A small network was shown many inputs. Here are its activations along a few directions, one row for each input.
Each table varies a few parts of the input and shows all the possible inputs, shuffled.
Descriptions start from the smaller parts, as in this example, which fits no table here: one of 3 separate values, together with either a single point or one of 9 places around a ring or (one of 4 places along a line, together with one of 8 places around a ring).
Shared parts are said once, and a part with two or three values counts as separate values.

Other details of the inputs vary at random and push rows far along two fixed directions, the same in every table; ignore that.

Table:
x1: [ 13.9  44.2  17.8  -9.8 -18.4 -26.1   1.7  56.4  18.1 -12.6 -13.1]
x2: [ 17.8  21.2  22.6  -0.6 -14.0 -19.2 -13.8  28.8  23.6 -17.2  -6.4]
x3: [-29.9 -25.4 -41.9 -27.0  40.2  49.7 -10.6 -14.5  -5.8 -58.3  -7.1]
x4: [ 16.8 -22.0  -9.0   7.6   1.1  -4.4  10.4 -42.1  -3.8  45.6  10.8]
x5: [  1.5  -2.0 -28.4  -1.6 -11.3 -40.5   8.6 -31.1   5.0  38.7  10.0]
x6: [ 15.4 -10.8  -4.3  -7.6 -21.1 -25.8   7.3 -34.4   8.2  19.9   5.7]
x7: [ 22.5  19.3  20.1   8.9   1.9   0.3   0.3  41.6   0.1 -10.2  -3.0]
x8: [  0.9  29.1  40.3  20.8 -11.9  -3.9  -5.3  37.3  -9.8  -4.8   1.5]
x9: [-38.9 -18.9 -40.8 -35.4  41.2  59.0  -6.3  -9.9  -6.8 -68.0 -12.0]
x10: [ 24.0  30.0  28.9  -0.6 -18.8 -30.2  -1.7  52.7  11.2 -23.7  -4.6]
x11: [ -6.1 -13.9  -7.6  26.3 -13.6 -13.5   7.3 -45.6 -15.4  46.4  18.6]
x12: [ -2.1  11.2 -21.8 -19.3  -8.5 -13.9   2.5  -6.4   8.7   1.7  -5.6]
x13: [ -1.9   7.1 -24.6 -15.2  -6.6 -11.4 -13.2  -2.8  12.6   4.3  -1.7]
x14: [ 11.9  27.5  37.4  11.6 -12.8  -2.8   4.8  60.3  10.3 -11.8 -12.6]
x15: [-6.0 -4.8 -8.3 10.4 -1.7  4.0  5.6 -2.0 -4.5  1.1  0.9]
x16: [ -5.9 -32.8  -3.3  13.6  -7.3  -5.4  -1.6 -40.4  -0.4  52.4  15.2]
x17: [  5.2  20.3  40.8  14.8 -10.0  -1.9   0.6  44.8   1.6  -4.2  -9.8]
x18: [ -6.6 -12.4  -3.4   1.0  -0.1  12.5  -5.4   0.4   8.3   7.7   4.9]
x19: [-40.8 -10.8 -24.6 -15.2  34.8  44.1  -8.4  -6.5 -29.0 -61.8 -10.9]
x20: [ 10.0  25.7  35.5   5.6 -11.4   2.7   4.2  51.3  13.1  -8.4  -9.3]
x21: [ 15.1 -22.0  -5.8   5.9   5.6  -1.3   2.8 -41.8   2.8  44.0  11.8]
x22: [  0.1   3.6 -24.9   0.8  -9.1 -38.2   9.0 -27.3   2.7  33.8  15.1]
x23: [ 3.2 -8.0  0.7 -2.4  6.2 11.2 -1.4 -7.2  9.6  4.6  1.0]
x24: [-40.1  -6.5 -46.2 -18.1  32.3  45.2  -1.9  -5.2 -21.5 -71.7  -6.1]
x25: [ -4.7 -21.2   7.3  18.0  -5.0 -11.2   4.7 -39.9 -16.1  47.4   6.4]
x26: [  0.5   8.9  41.0   8.4  -3.7   3.0 -13.8  37.0   2.4   3.2  -2.2]
x27: [ 14.1  42.7  19.3 -11.6 -18.7 -16.3 -11.3  51.2  24.2 -14.3 -12.8]
x28: [  8.7  -3.8  -8.6 -15.1  -9.2 -17.3   5.1 -12.2   2.1 -11.6  -2.4]
x29: [  8.2  -2.8  -3.2 -13.3  -7.2  -9.7  -6.7 -18.2  14.4 -10.4  -3.4]
x30: [ -2.1 -27.2   1.6  10.6  -5.8  -5.8   3.7 -45.9  -0.7  55.0  12.6]
x31: [ 20.3  34.3  25.4   0.4 -17.8 -31.7  -0.1  52.6   8.8 -23.7   1.4]
x32: [ -3.0 -25.6  -0.5  13.8  -8.7  -8.9  10.8 -48.8  -6.2  56.0   9.5]
x33: [ 13.7  29.0  24.9  16.2 -11.2  -5.1   1.5  47.0   2.5 -12.7   1.8]
x34: [  9.1 -23.2  -9.1   9.0  -6.4  -8.0  12.0 -43.9   0.5  47.8  10.3]
x35: [  8.9 -24.5 -11.2  12.5  -4.9 -10.9  13.1 -41.3  -4.5  44.3   6.9]
x36: [-29.4 -15.6 -46.2 -23.6  39.1  45.6  -1.4  -6.0 -19.6 -72.9 -11.0]
x37: [-15.2 -17.3 -36.0 -22.3  40.8  41.1   0.5 -11.4 -17.4 -50.6 -10.9]
x38: [  4.9  24.4  35.9  20.1 -11.2  -3.3  -0.9  46.5  -0.8  -8.2  -5.2]
x39: [ 2.9 14.8 45.8  6.5 -3.5  2.5 -9.7 35.9  2.9  2.6 -3.4]
x40: [ -6.0 -20.8   9.7  12.1  -4.2  -5.7   3.9 -40.7 -12.4  46.4   7.8]
x41: [-19.0 -21.4 -35.8 -22.7  43.4  45.4 -10.6 -14.9  -7.8 -48.2  -5.6]
x42: [  8.4   0.4  -9.4   6.3   7.5   5.9   3.6  -3.2 -11.2   2.4   7.1]
Description of these inputs: one of 6 places along a line, together with either one of 2 separate values or one of 5 places along a line.
The inputs of x42 and x4 match in every part but the place on the line of 6. If x22 is changed in the same way as x42 into x4, which row does it become? -> x12
The inputs of x38 and x32 match in every part but the place on the line of 6. If x10 is changed in the same way as x38 into x32, which row does it become? -> x6
Change only the place on the line of 6 in x39. List by row number the other rows that result. -> x8, x19, x25, x26, x40
Change only the place on the line of 6 in x14. List by row number the other rows that result. -> x9, x15, x18, x20, x24

Table:
x43: [-24.6  -6.3  -0.4  -5.3  -2.5  13.4   4.6 -11.8   2.3  19.0 -10.8]
x44: [ 46.9  17.2  27.9  11.1 -33.2 -26.6   7.3  31.8  33.6  18.0 -10.7]
x45: [-13.8 -23.4   1.6  12.8  10.6  19.0  -4.9  -0.6  -6.7   2.0  -4.5]
x46: [ 34.1  21.3  46.4   5.3 -32.8 -30.1  -2.9  22.7  27.7  -3.7  -2.3]
x47: [-32.5  21.5  25.2 -21.5   8.7  32.2 -25.1  35.1   4.8 -69.5 -13.2]
x48: [-42.6 -22.5 -54.0 -15.4  21.9  -4.2  16.2 -50.3 -36.0 -25.5   1.6]
x49: [14.5 -0.1 -3.5  7.0 25.5 19.6 11.1 -8.2 -4.2  0.5 12.7]
x50: [ 36.1 -10.5 -15.8   5.1 -20.7 -21.7  15.3 -20.2  21.9  52.0  16.7]
x51: [-29.5  -0.2 -63.8  -4.7  16.4  14.1   7.7 -16.9 -33.9 -39.2  -1.3]
x52: [  3.3  -8.0 -10.0 -35.3  17.7  15.9   4.1  15.0   8.0 -60.7 -17.6]
x53: [ 35.8 -14.2   3.0  33.2   1.6 -11.8  18.1 -35.1  -1.9  65.2  13.6]
x54: [-10.7 -35.9 -24.0 -17.8  20.9  31.2  -4.3 -56.0 -35.4 -36.9   2.1]
x55: [  9.5 -30.7 -19.5   9.4  21.3  11.7  15.1 -51.4 -18.7  18.8  -5.0]
x56: [ 24.2 -33.9   8.4  13.6  -0.1  -9.5  15.1 -55.2 -24.3  49.5  12.9]
x57: [-20.1 -15.5 -13.1   8.5  31.2  33.5  -5.1   4.5  -5.9  -9.9   8.6]
x58: [-29.8 -40.8 -18.6  -2.3  12.0  29.8 -12.6 -46.0 -25.6 -17.1   6.1]
x59: [ -1.9  29.3  29.6  12.0 -18.3   6.6  -8.6  34.4  15.7  21.1  -3.1]
x60: [-41.0  19.1 -18.3 -25.4  25.4  54.2 -11.5  34.1   1.4 -59.1 -14.5]
x61: [ -1.3   4.2   3.8 -23.9  -1.9 -22.6  -8.5  -2.6  12.5   8.2 -10.0]
x62: [ 12.2  31.2  44.6  -9.8 -21.0 -30.8 -23.5  34.3  28.4 -17.5  -5.5]
x63: [ 13.7  36.6   5.1  30.8 -26.6 -40.2  14.0  32.6 -10.2  29.2  14.6]
x64: [ 20.1   3.6 -10.9  -2.0 -15.0 -26.9 -13.7 -13.6  16.5  49.9  14.9]
x65: [-11.3 -18.6  -5.8  18.0  15.1  19.5  -3.9  -6.4  -1.7  13.2   5.3]
x66: [ 34.4 -24.7 -22.7   5.7 -13.8 -26.6  18.5 -44.4  17.9  69.7  27.5]
x67: [-29.5 -38.5  -8.8  -7.7  17.5  29.3  -5.0 -19.3 -21.5 -15.7   1.3]
x68: [ 23.2  44.1  40.0  -7.2 -16.0 -17.8 -11.9  80.1  30.8 -14.8 -22.5]
x69: [-26.0  38.1 -12.7  -8.9  11.8   9.7   5.3  59.5 -21.4 -87.0 -23.3]
x70: [ 20.1  36.7  17.5  -7.7  -9.0 -13.7 -20.0  54.1  27.3  -3.6  -5.5]
x71: [ -6.3  -0.7  -1.4  24.2 -26.4 -47.3   9.0 -36.8 -12.0  21.6  22.1]
x72: [ -7.2  21.8  50.2  -1.8 -20.3  -9.5   0.0  36.6  10.8  22.3 -10.1]
What is each input in this table made of? -> one of 5 places along a line, together with either a single point or one of 5 places around a ring
The inputs of x57 and x65 match in every part but the place on the line of 5. If x49 is changed in the same way as x57 into x65, which row does it become? -> x53
A walk changes only the place on the ring of 5. It starts at x55 and steps to x45. List the rest of the walk in order. -> x43, x68, x44
Change only the place on the line of 5 in x63. List by row number the other rows that result. -> x48, x51, x69, x71
List by row number the other rows that have the place on the line of 5 in common with x47. -> x46, x54, x58, x62, x71
